These are the activations of a small neural network, seen along a few directions. Each row is one input.
In each table, some parts of the input vary, and every possible input appears once, in random order.
Descriptions start from the smaller parts, as in this example, which fits no table here: one of 6 places along a line, together with either a single point or one of 9 places along a line or (one of 3 separate values, together with one of 8 places around a ring).
Shared parts are said once, and a part with two or three values counts as separate values.

Other details of the inputs vary at random and push rows far along three fixed directions, the same in every table; ignore that.

A family of inputs:
row 1: [ -5   8 -16   7  -4   0  -3  -1   8  -1  12 -20   2  13]
row 2: [ 13  -1  19 -18 -15  12 -16  14  -3 -36  26  -6  25  -6]
row 3: [  6   2 -11  16  -6   2   0  14  12   0   7 -12   2  -1]
row 4: [ 23   2  -6  30 -14  14  15  35  20  -3  11  -1  -7 -13]
row 5: [-22   6 -14   4  20 -22  -5 -37  -3  22 -17 -17  -3  18]
row 6: [  2  10 -15  27  -4  -1   7   8  18   7  26 -20   6   6]
row 7: [ 13  -3  32 -44  -8  15 -20  12 -22 -45  11   9  19 -12]
row 8: [  8 -11   2  35   4  -7  11  17   8  21 -37  30 -38 -14]
row 9: [ -6   8 -16   6  -2   1  -1   1   7  -2  35 -28  16  18]
row 10: [-10  11 -10 -20   2  -2 -15  -9  -4 -17  27 -28  26  16]
row 11: [ 21  -9  -2  50 -17  12  17  41  22   5   6  17 -22 -12]
row 12: [ 15  -7  35 -38  -8  14  -9  11 -17 -44  15  14  13 -17]
row 13: [ -6  -7  -3   0  12 -10  10  -7  -9  14 -25   5 -16   3]
row 14: [-12  -7   2   3  12 -14   6 -13  -9  11 -13   9 -14   6]
row 15: [ -9  13 -20   6   5  -5   2  -7   7   2  23 -24   9  13]
row 16: [-18  -3   2 -10  20 -19  -4 -30 -14  14 -32   6 -18   9]
row 17: [  2 -12  -2  25  11 -10  18   3   0  26 -39  17 -30  -7]
row 18: [  8  -4  21 -32 -15  25 -11  14   3 -19   8  18  26 -17]
row 19: [ -8   1 -13  15  10 -16   6 -10   4  23 -19 -10  -9   8]
row 20: [-24  13 -24 -12  -3   2  -4 -16  15  16  24 -20  28  19]
row 21: [ 17   1  -5  39 -17  10  13  31  24  -2  22   1  -7  -9]
row 22: [  9 -12   5  27   2  -5  11   9   5  19 -44  26 -40 -13]
row 23: [  2   9  -6  -8  -6   4  -9  -4   4 -11  16 -29  21  11]
row 24: [-23   7 -12   5  17 -23  -4 -38  -5  22 -16 -16  -1  19]
row 25: [  3 -16  36 -31  10   0  -5  -4 -33 -13 -28  31 -14 -16]
row 26: [ -4  13  -9 -20  -6   3 -11  -7   0 -16  24 -34  24  18]
row 27: [-21   4 -10   6  14 -23   1 -21  -6  26 -15  -6 -13  14]
row 28: [-12  13 -25   1   2  -6 -10 -13   8  -1  28 -42  27  19]
row 29: [  2  -9 -12  37   7  -6  18   8   8  25 -26  10 -28  -5]
row 30: [ 13   7 -11  45 -18   9   6  28  25  11  13  -5 -13   1]
row 31: [ 1  3 -6  6 -5  7  0 11  1 -9 20 -9  7  5]
row 32: [-26   4 -12   5  17 -28  -4 -43  -2  24 -12 -18  -1  23]
row 33: [ -3  11 -19  12  -4   1  -6  -4  13  -1  19 -31  13  14]
row 34: [-21   0  -2  -9  19 -26  -2 -28 -12  19 -20  -1  -9  13]
row 35: [  1  -4   4  24   8 -10  13   0   0  22 -23  16 -25 -11]
row 36: [-25   3  -7 -11   7  -6   2 -27   5  29 -22  12  -4  10]
row 37: [ 26  -4  26 -26 -14  23   0  30  -9 -39   9  13   6 -22]
row 38: [  9 -10   0  35   6  -4  20  14   9  20 -33  26 -38 -19]
row 39: [  4  12 -26  27  -7   5   8  12  22   2  31 -31  11   6]
row 40: [ 30  -4  -2  51 -17  19  19  51  27   1   3  22 -27 -23]
row 41: [-14  10 -23   3   7  -4  -3 -11   2   1  25 -30  16  21]
row 42: [  7 -16  30 -16  10  -2  -2  -4 -21  -7 -26  27 -10 -14]
row 43: [ -6   8 -11 -13  -2   1 -11  -2   0 -15  23 -25  19  11]
row 44: [ 10   6  12 -19  -6  12 -10   5  -6 -32  28 -12  28  -6]
row 45: [ 21  -9   0  32 -10  15  11  35  13  -2  -2  14 -17 -16]
row 46: [ 18 -18  20 -59  -7   3 -10 -28 -34  -4 -27  56   7 -21]
row 47: [ -1 -11  -1  10   9  -4  10   3  -5  10 -23  16 -25  -5]
row 48: [ -4  -9  21 -25  15  -6  -8 -19 -26  -9 -18  10   5  -5]
row 49: [ -7   3 -15  11  -6  14   8   3  20  19  13   0  16   3]
row 50: [ -9  -2   5   4  11 -16  -2 -13  -8  17 -22   6 -11   0]
row 51: [ 21  -8  31 -39 -12  18 -12  23 -17 -41   0  13  10 -18]
row 52: [-24   7   0 -24  22 -22  -4 -40 -21   9  -3 -15   7  12]
row 53: [-15  17 -20  -1   6 -10   0 -17   5   3  34 -36  20  21]
row 54: [-21   3   0  -8  15 -21  -4 -32 -14  19 -22  -4 -12  14]
row 55: [ 42  -5 -25  35 -39  23  13  31  28  20  15  35  -3 -18]
row 56: [ 15   3  -5  16 -11  13  11  29  12 -10  14   0  -7  -9]
row 57: [-13  17 -11 -18  -2  -2 -16 -18  -3 -15  32 -37  29  24]
row 58: [ -1  -8  22 -22  10  -2  -8 -13 -24  -8 -11   8   4  -7]
row 59: [  2 -17  27 -21  18  -4  -5 -12 -26  -7 -35  27 -11 -15]
row 60: [ 21  -2  18  -3 -16  18 -10  30   1 -30  14   7  10 -15]
row 61: [ -4  -8   1  28  11 -19  10  -2   4  31 -36  21 -33  -3]
row 62: [ -3 -10  37 -47  11  -7 -16 -22 -31 -18 -27  20  -5  -5]
row 63: [  5 -13  26 -31   6  -2  -6   0 -23 -16 -31  24 -13 -16]
row 64: [-16  13 -15 -17  -4  10   2 -10  13   5  29 -13  29   8]
row 65: [ 20  -4  23 -29 -16  21 -13  21  -9 -40   6   7   6 -12]
row 66: [ -9   8 -23   4   1   0   2  -3   4   0  24 -31  13  16]
row 67: [ -2   5 -10   7  -9  15   9   7  22  13  14   4  14  -6]
row 68: [ 15   0  25 -31  -8  16  -8  14 -15 -40  17   8  14 -15]
row 69: [ 19  -3  21 -27  -9  20  -6  21 -10 -40  15   8  10 -19]
row 70: [-26   3 -14   0  14 -27  -2 -30  -3  18  -3 -15  -2  21]
row 71: [-16  -3  12 -21  11 -17  -8 -29 -16   0 -18   4  -5  11]
row 72: [ -4  11 -18  15 -17  17   1   8  30  14  20  -8  17   7]
row 73: [-18  -8  -2  -5  10  -1  12 -13   1  30 -27  28 -11  -1]
row 74: [ 25   0  -3  48 -25  16   8  45  30   3  11   9 -20  -8]
Description of these inputs: one of 2 separate values, together with either a single point or (one of 4 places along a line, together with either a single point or one of 8 places along a line).
Changing only the choice among 2 separate values turns row 15 into row 40. The same change can be made to row 16. Which row results?
> row 5
Changing only the choice among 2 separate values turns row 46 into row 55. The same change can be made to row 71. Which row results?
> row 32
Which other rows does row 34 become when the place on the line of 8 takes its other values? List them by row number.
> row 7, row 10, row 27, row 43, row 51, row 63, row 70
Which other rows does row 47 become when the place on the line of 8 takes its other values? List them by row number.
> row 9, row 13, row 14, row 25, row 31, row 41, row 66
Which other rows does row 29 become when the place on the line of 4 takes its other values? List them by row number.
> row 3, row 22, row 39

A family of inputs:
row 75: [  8  -9  31 -13   4 -12  -9  -6 -19 -10 -44  24 -32 -10]
row 76: [-10   6  16 -21   6  -4 -18  -4 -17 -34  26 -29  17  14]
row 77: [ 28 -11   9   1  -5  15   0  23  -9 -25   8   2   9 -19]
row 78: [ -6  -6  17 -16  13 -22 -19 -29 -23  -3 -28   0  -8   8]
row 79: [  2   2   4 -37   2   5 -12 -26 -15 -16  32 -13  49  -3]
row 80: [ -8  -7  14 -18   7  -5  -9 -28  -6  16 -28  22   8  -7]
row 81: [-22  -2 -19  19   6  -7  12  -3   9  34 -10  12 -18  14]
row 82: [ -6  -3 -14  33   8 -11   8  -2  13  30 -34  -2 -23   3]
row 83: [-41  14 -33   2  13 -17   9 -27  10  34   5 -19  -2  31]
row 84: [ 16  -4   8 -22 -24  21 -12  15   2 -13   3  22   9  -7]
row 85: [-12  -2  23  -4  16 -16   1  -2 -15  -8 -24   6 -32   1]
row 86: [-20  10 -14  23  10 -17  -4  -6   3   3  23 -38   0  28]
row 87: [-20  -4  -6  32  12  -7  17  -4  16  40 -17  16 -16   1]
row 88: [ 11  -2  12 -18  -8  16 -20   8  -4 -28  10 -16  28  -3]
row 89: [ 23 -20  33   4  -3  11   3  27  -4  -7 -55  43 -35 -32]
row 90: [ 27   4 -21  42 -42  29  12  55  42  10  14  22 -18  -7]
row 91: [ 27   5 -14  52 -28  25  11  57  40  -2  10  -5 -14 -10]
row 92: [ -3  11 -37  24  -4  -1   6 -14  18  20  44 -30  34  13]
row 93: [  4   9 -27  21  -7   4   9  -4  18  14  36 -18  24   3]
row 94: [-24   5 -15  29  20 -12  18   1  13  24 -17 -16 -23  10]
row 95: [ -9   7 -27  29  16 -33   8 -26  -5  21   2 -28 -14  20]
row 96: [-17   4  -4  33  14 -21  12   3   5  16 -15  -7 -38  12]
row 97: [-14   5 -42  13   7 -19  12 -29   3  38   4  -8  -1  19]
row 98: [ 44 -10  32  15 -31  23 -10  54   4 -37  -2  26 -20 -24]
row 99: [ -4   2  -5  26   6 -23   0 -10   3  19 -29  -1 -33  10]
row 100: [ 16  -1   3  -6  -2  -5 -13  -2 -19 -29  29 -21  17   4]
row 101: [ -1  -1   8 -22 -13  20  -5  19  -1 -18  20  10  12   0]
row 102: [ -7  -2   3 -24  15 -11   4 -36 -14  11  -8   7  13  -7]
row 103: [-22  -9  18 -41  15  -6  -3 -22 -23   3 -27  26  -7   1]
row 104: [ 22  -4  -8 -10 -19  17   0  15  -2 -13  27  11  16  -6]
row 105: [ 15   2   4 -21   0  10  -4   5 -11 -33  21 -21  23  -9]
row 106: [  5  10 -24  17  -7   5   9  -3  17  11  35 -16  23   1]
row 107: [ 30  -2 -18  43 -43  30   8  55  37  10  14  26 -14  -8]
row 108: [-13 -14  31 -21  25  -5   1  -5 -22  -8 -40  15 -17 -12]
row 109: [  3   9  -1 -28   6 -12 -20 -25 -25 -34  40 -43  35  16]
row 110: [-17  13   7 -26   1  11  -4  -6   6 -13  29 -16  30   3]
row 111: [-31   1   3 -39  15 -10  -4 -30 -16   7 -10   4   5  14]
row 112: [  7  -3  -9  35  11 -25  15  -4  -5  17 -20   4 -39   0]
row 113: [-19  -1  18 -11  21 -20  -8 -17 -21  -9 -13  -9 -13  11]
row 114: [  7   6 -26  19   1   1   4   5   6  -3  30 -36  20   7]
row 115: [  4  -4  25 -15   2  18  -2  27  -4 -32   2  -1   2 -13]
row 116: [ -2  13  -2 -26 -14  14 -18 -13  10 -12  34 -21  48   6]
row 117: [-29  -3  22 -37  23  -8  -5 -34 -17   6 -17   9  13  -1]
row 118: [ 43  -8  30  18 -31  22  -8  55   7 -35  -3  26 -24 -23]
row 119: [-18  23 -25  26  -1  -8  -3   6  17  -8  50 -58  12  33]
row 120: [ 10   6  -8 -36 -12  11  -4  -5  -9 -20  30  -4  25   0]
row 121: [-10   2 -15  27   0  -8   7 -14  21  42 -19  10  -7   3]
row 122: [ -6  -5 -11  32   0  -7   7 -11  19  44 -26  20 -12  -2]
row 123: [  8   4  13 -24  -6  13 -14   6  -2 -27   0 -14  16  -5]
row 124: [  0 -13   1 -30   8  -8  -2 -27 -27   7 -15  23   4  -3]
row 125: [ 41   2  -9  57 -25  11  18  56  21 -12  21   4 -32 -14]
row 126: [ 45 -13  11   2 -32  32  10  51   3 -22   9  46 -13 -31]
row 127: [ -8 -18  32 -15  22  -2   0   2 -21  -8 -40  20 -17 -14]
row 128: [  2 -11  23 -10   8 -17 -18 -18 -23  -5 -33  11 -14   1]
row 129: [ -4  -6  26 -17   0  15  -2   8  -2 -10   2  19  11 -14]
row 130: [  0  -6  23 -14   6  13  -4  19  -8 -27   1  -4   6  -9]
row 131: [ 11   4  13 -18 -18  20 -10   6  11 -13  12   7  23 -12]
row 132: [ -1  -6   9 -24  23 -14   4 -23 -25  -6 -26  -1  -4 -10]
row 133: [-20   1 -13  15   4  -6  20   4  12  31 -21  21 -34   6]
row 134: [-14   6 -23   3  -3 -10   4 -17  12  34 -21  10 -15  13]
row 135: [ -1   9  -5 -41 -18  13 -21 -11  -2 -16  24 -10  35  12]
row 136: [ -2  15 -37  17   3  -3   4  -5  11  -1  40 -54  27  17]
row 137: [ -4  -5  11 -28  15 -10   5 -33 -17   8 -17  17   5 -13]
row 138: [ -9 -11  33 -18  21  -2   7   5 -16 -10 -44  21 -27 -17]
row 139: [ -6   3 -27  34  16 -33   6 -23  -5  23   2 -25 -14  20]
row 140: [  9  -2  13 -19  -5  13 -18   5  -5 -25   1 -12  21  -4]
row 141: [ 10   5  -9 -32 -12  10  -4  -5  -9 -18  30  -4  25   1]
row 142: [-11   3 -32  27  20 -22  14 -21   2  28  -6 -27  -4  12]
row 143: [-15  15 -20  27  -6  10  11  12  32  15  35 -20  14  10]
row 144: [-11 -11  34 -21  13   2   7  -4  -9   4 -35  40 -16 -21]
row 145: [ 11  -9 -18  41 -19   5  11  22  23  37 -25  37 -32  -3]
row 146: [  8   8   7 -14 -18  18  -8   5  15  -9  14   2  22  -8]
Changing only one part turns row 94 into row 96. The same change can be made to row 88. Which row results?
> row 128
Changing only one part turns row 91 into row 131. The same change can be made to row 82. Which row results?
> row 121
What do these inputs look like to the network?
> one of 3 separate values, together with one of 4 places along a line, together with one of 6 places along a line
Which other rows does row 146 become when the place on the line of 4 takes its other values? List them by row number.
> row 75, row 123, row 134
Which other rows does row 93 become when the choice among 3 separate values takes its other values? List them by row number.
> row 117, row 121
Which other rows does row 139 become when the choice among 3 separate values takes its other values? List them by row number.
> row 76, row 78

A family of inputs:
row 147: [ -5   2  -7 -11   8  -8  -3 -26  -4   7 -15 -10   7   5]
row 148: [-12  -1   7 -14   9  -3  -5  -9 -12   1  -4  -8   6   8]
row 149: [ 16  -7  17   2  -2   3  -7  12  -7 -19  -6  10  -4 -15]
row 150: [-11   1 -21  -5   7 -15   0 -21  -3  14  -9  -9   0  14]
row 151: [  5  -7  10 -14  -7  12   0  18   0 -14  -8  17  -5  -9]
row 152: [ 16  -7   7  -8  -7  11  -6  12  -2 -12 -12  14   0 -15]
row 153: [ -8   0  -5 -12   8 -18  -3 -18 -13   6  -6  -9   0  10]
row 154: [ 16 -11   7  -7  -8  14  -4  12  -7 -11  -9  15  -1  -9]
row 155: [ 15 -10  14  -5 -11  11  -5   8  -6  -5  -2  23   3 -11]
row 156: [ -3   3   8  -1   3   3  -8   6   2 -16  12 -12  10  -1]
row 157: [-19   0   2  -8  15 -15  -3 -17  -8   0  -3  -9  -2  11]
row 158: [ -3   3   4 -11  -4   2  -3  10  -1 -11  13  -9   7   5]
row 159: [ -3  -7 -15  36  14  -2  37  13  11  29 -10  15 -23 -16]
row 160: [ -1  15 -25  20 -23  14   2  23  31  -1  53 -23  23  15]
row 161: [ 14  18 -23  27 -21  11   1  21  26  -6  44 -40  21  10]
row 162: [  4  -5 -16  36  -7  -9  15   8  15  32 -14  24 -27  -1]
row 163: [ -1   1   7  -6   9 -10  -6 -20  -9  -8  -5 -12   5   1]
row 164: [-19  -1   1 -10   9  -5  -4 -22  -5  14  -3   2  10  10]
row 165: [ 10  -3  -6  -7   9   5  14   0  -8  -8  22  -5  18 -13]
row 166: [-21   8 -10  -5   7 -11   3 -24   1  20   1   0  -1  14]
row 167: [ 16  -4  15  -3  -5   3  -2  10 -10 -20   0  14 -13  -9]
row 168: [ -4  -6 -15  35   1   3  16  15  16  29 -23  14 -27   1]
row 169: [  7   0  17 -11  -6   8   1  18  -6 -13  -2  13 -12  -8]
row 170: [  6  -5  18  -7  -7  12  -5  12   3  -6  -4  22   3 -16]
row 171: [ -2   2   3 -12   7 -10  -9 -13 -11  -1  -6 -10   8   1]
row 172: [ -4  -3   2 -10   8 -14  -7 -15 -13  -9   0  -6   1   7]
row 173: [  7   2   0  -6  -8   5 -10  -3   2  -4  13   0  19  -4]
row 174: [ 12  20 -29  23 -23   9   2  23  20  -7  51 -35  13  15]
row 175: [-13  -3   9  -8  13  -4  -6 -12 -11  -6  -1  -8   4   8]
row 176: [  8  -4  24  -1   0   9  -1  12   0 -19  -7   8  -6 -14]
row 177: [ -3   7  -4 -15  -6  11  -2   5   2 -12  11  -5   5   4]
row 178: [ -1   1  -4  38   1  -5  18  14  19  28 -23   6 -29  -4]
row 179: [ 16  -4   5 -12 -10  11  -1  11  -6 -14  -6  17  -9 -10]
row 180: [ -4  -2 -15  35   2   0  14  15  21  28 -25  12 -26  -4]
row 181: [-10   0 -10   2  11 -16  -2 -20 -10  17  -7 -14   1  15]
row 182: [-11   6 -15  -3   4 -15   0 -28  -3  19   1   0   0  13]
row 183: [ 16 -11  17   2  -3   6  -5  12 -11 -18  -4  12  -5  -9]
row 184: [ -3   6   5  -6  -1   3  -3   4  -2 -18  17  -9   1   4]
row 185: [  9  -4  15 -10  -6  16   0  13   4 -13 -13  12  -1 -14]
row 186: [-12   3   7 -14  10  -7  -7  -9  -7   0  -6 -10   7   2]
row 187: [ -1   1   4 -13   1  -5  -6 -24  -3   5  -3   0  13   0]
row 188: [-19   6  -5  -1   9  -9   2 -26   7  21  -5  -6   7   8]
Changing only one part turns row 171 into row 186. The same change can be made to row 182. Which row results?
> row 166
Changing only one part turns row 149 into row 156. The same change can be made to row 155. Which row results?
> row 164
What do these inputs look like to the network?
> one of 2 separate values, together with either a single point or (one of 4 places along a line, together with one of 5 places along a line)
Which other rows does row 163 become when the place on the line of 5 takes its other values? List them by row number.
> row 149, row 167, row 172, row 183
Which other rows does row 179 become when the place on the line of 5 takes its other values? List them by row number.
> row 147, row 150, row 152, row 154
